A small network was shown many inputs. Here are its activations along a few directions, one row for each input.
Each table varies a few parts of the input and shows all the possible inputs, shuffled.
Descriptions start from the smaller parts, as in this example, which fits no table here: one of 6 places along a line, together with either a single point or one of 9 places along a line or (one of 2 separate values, together with one of 5 places around a ring).
Shared parts are said once, and a part with two or three values counts as separate values.
In the rows, 128 means zero.

Other details of the inputs vary at random and push rows far along two fixed directions, the same in every table; ignore that.

Rows:
r1: [ 59 188  86 138 149  94 164 145 168 123 129 117]
r2: [ 64 180  83 114 154 104 166 145 178 122 133 114]
r3: [ 80 207  83 136 142 135 155 132 169 154 116 134]
r4: [167 106 144 138 154 141 108 101 120 125  63  94]
r5: [117 104 138 136  59 130 138 158  96 104 209 172]
r6: [124 101 138 133  63 130 140 157 104 102 214 172]
r7: [165 112 155 138 151 127  90  99 123 153  71  96]
r8: [144 113 128 118  75 150 144 144  92 130 207 184]
r9: [171 105 149 131 153 128 114  96 119 144  65 100]
r10: [137 122 122 121  81 149 122 160  82 122 207 182]
r11: [ 86 199  92 124 165 129 170 132 176 153 127 143]
r12: [149  97 149 119 144 113 110  93 119 113  60  93]
r13: [ 74 191  91 110 145 106 174 131 179 124 124 129]
r14: [158  96 160 120 147 110 107  95 141 115  72  93]
r15: [154  88 159 122 150 113 109 111 141 114  69  89]
r16: [127 108 119 128  89 156 113 162  92 126 210 188]
r17: [166  92 146 132 166 123 104 113 124 139  75  90]
r18: [137 121 133 125  73 149 120 148  97 139 214 180]
r19: [163  99 143 134 164 122  86 119 121 141  71  97]
r20: [166 103 157 136 158 127  91 120 129 149  70  98]
r21: [ 72 193  88 109 153 106 170 140 172 114 128 121]
r22: [ 82 206  90 127 163 128 152 137 172 155 123 149]
r23: [ 76 193  92 139 147 140 170 141 179 158 129 113]
r24: [156 103 156 139 142 101 111  96 125 108  57 106]
r25: [ 70 196  76 140 151 133 147 146 168 152 125 120]
r26: [163 113 141 141 152 140  90 107 117 127  58 101]
r27: [162  97 163 129 150 105 107  95 143 114  76  95]
r28: [119 104 133 108  58 138 137 140  97 107 211 167]
r29: [173 104 160 131 158 125 107  97 133 148  78  95]
r30: [161 102 152 136 154 101 109 105 125  97  66  97]
r31: [163 112 152 146 144 139  88  96 131 144  65  99]
r32: [167 104 155 143 146 141 106  90 134 142  70  92]
r33: [122 103 126 104  58 138 142 141  90  99 200 177]
r34: [ 73 199  90 142 145 138 152 146 175 161 124 120]
r35: [ 81 208  85 128 150 123 157 135 161 163 122 132]
r36: [147  98 147 119 152 113 105 102 112 103  64  84]
r37: [137 114 123 130  63 166 143 137  94 124 199 181]
r38: [ 77 193  93 119 148 101 174 131 181 123 127 131]
r39: [160  93 140 143 154 139 103 106 126 133  67  88]
r40: [138 114 125 121  92 160 136 152  89 116 210 188]
r41: [201   9 179 126  81 131  78 124  62  79 152 143]
r42: [167 111 148 133 172 133  87 112 119 129  65 115]
r43: [189  14 187 122  70 144  81 120  54  95 146 131]
r44: [126  97 138 121  68 135 139 158 107 102 216 172]
r45: [130 101 121 125  92 157 131 157  95 124 215 182]
r46: [ 83 199  99 128 165 129 165 130 183 161 138 132]
r47: [163 101 155 136 146 101 113  96 133 107  62 106]
r48: [115  96 132 110  60 142 139 156  97 106 209 163]
r49: [206  30 184 137  78 158  68 129  52 128 145 143]
r50: [165 113 144 134 159 128  91 110 108 136  64  98]
r51: [128 109 139 131  61 127 138 140 105 103 216 175]
r52: [151  97 147 113 150 112 108 105 118 101  61  88]
r53: [154 103 164 143 142 100 105  94 131 115  68  96]
r54: [165  97 156 137 156 132 110 111 125 150  72  85]
r55: [ 82 203  85 125 160 124 171 139 156 151 131 116]
r56: [162  93 142 135 162 126 105 110 117 142  73  85]
r57: [112  93 118 108  66 136 134 156  88  97 209 162]
r58: [ 80 206  97 131 163 128 147 135 179 162 134 138]
r59: [ 67 201  91 133 148  97 169 140 162 115 124 123]
r60: [ 79 191  98 130 168 133 167 147 182 160 136 128]
r61: [122  97 124 132  69 124 135 156  96  93 214 171]
r62: [173 105 150 127 166 125 108 108 119 131  71  97]
r63: [115 106 133 114  60 139 135 137  92 109 213 162]
r64: [ 86 207  89 124 155 119 156 139 169 160 124 137]
r65: [136 106 134 124  78 153 140 160  99 137 216 170]
r66: [108  94 118 115  68 137 132 153  83 100 212 158]
r67: [ 82 201  95 129 152 124 170 128 171 168 138 114]
r68: [162  99 152 124 159 105 108 106 128  96  68  97]
r69: [ 71 197  78 132 158 121 149 149 160 161 131 117]
r70: [ 75 198  96 133 166 132 149 152 178 162 131 135]
Each input here is: one of 5 places around a ring, together with either one of 6 places along a line or (one of 2 separate values, together with one of 4 places along a line).
Changing only the place on the ring of 5 turns r51 into r61. The same change can be made to r31. Which row results?
Answer: r25
Changing only the place on the ring of 5 turns r10 into r19. The same change can be made to r55. Which row results?
Answer: r56
Change only the place on the line of 6 in r52. List by row number the other rows that result.
Answer: r21, r30, r36, r59, r68
Start at r37 and move only the place on the ring of 5, one step at a time. The first step leads to r32. Which rows follow, in order?
Answer: r23, r39, r4
Change only the choice among 2 separate values in r19. List by row number the other rows that result.
Answer: r17
Change only the choice among 2 separate values in r46. List by row number the other rows that result.
Answer: r58
Change only the place on the line of 4 in r20. List by row number the other rows that result.
Answer: r34, r49, r70
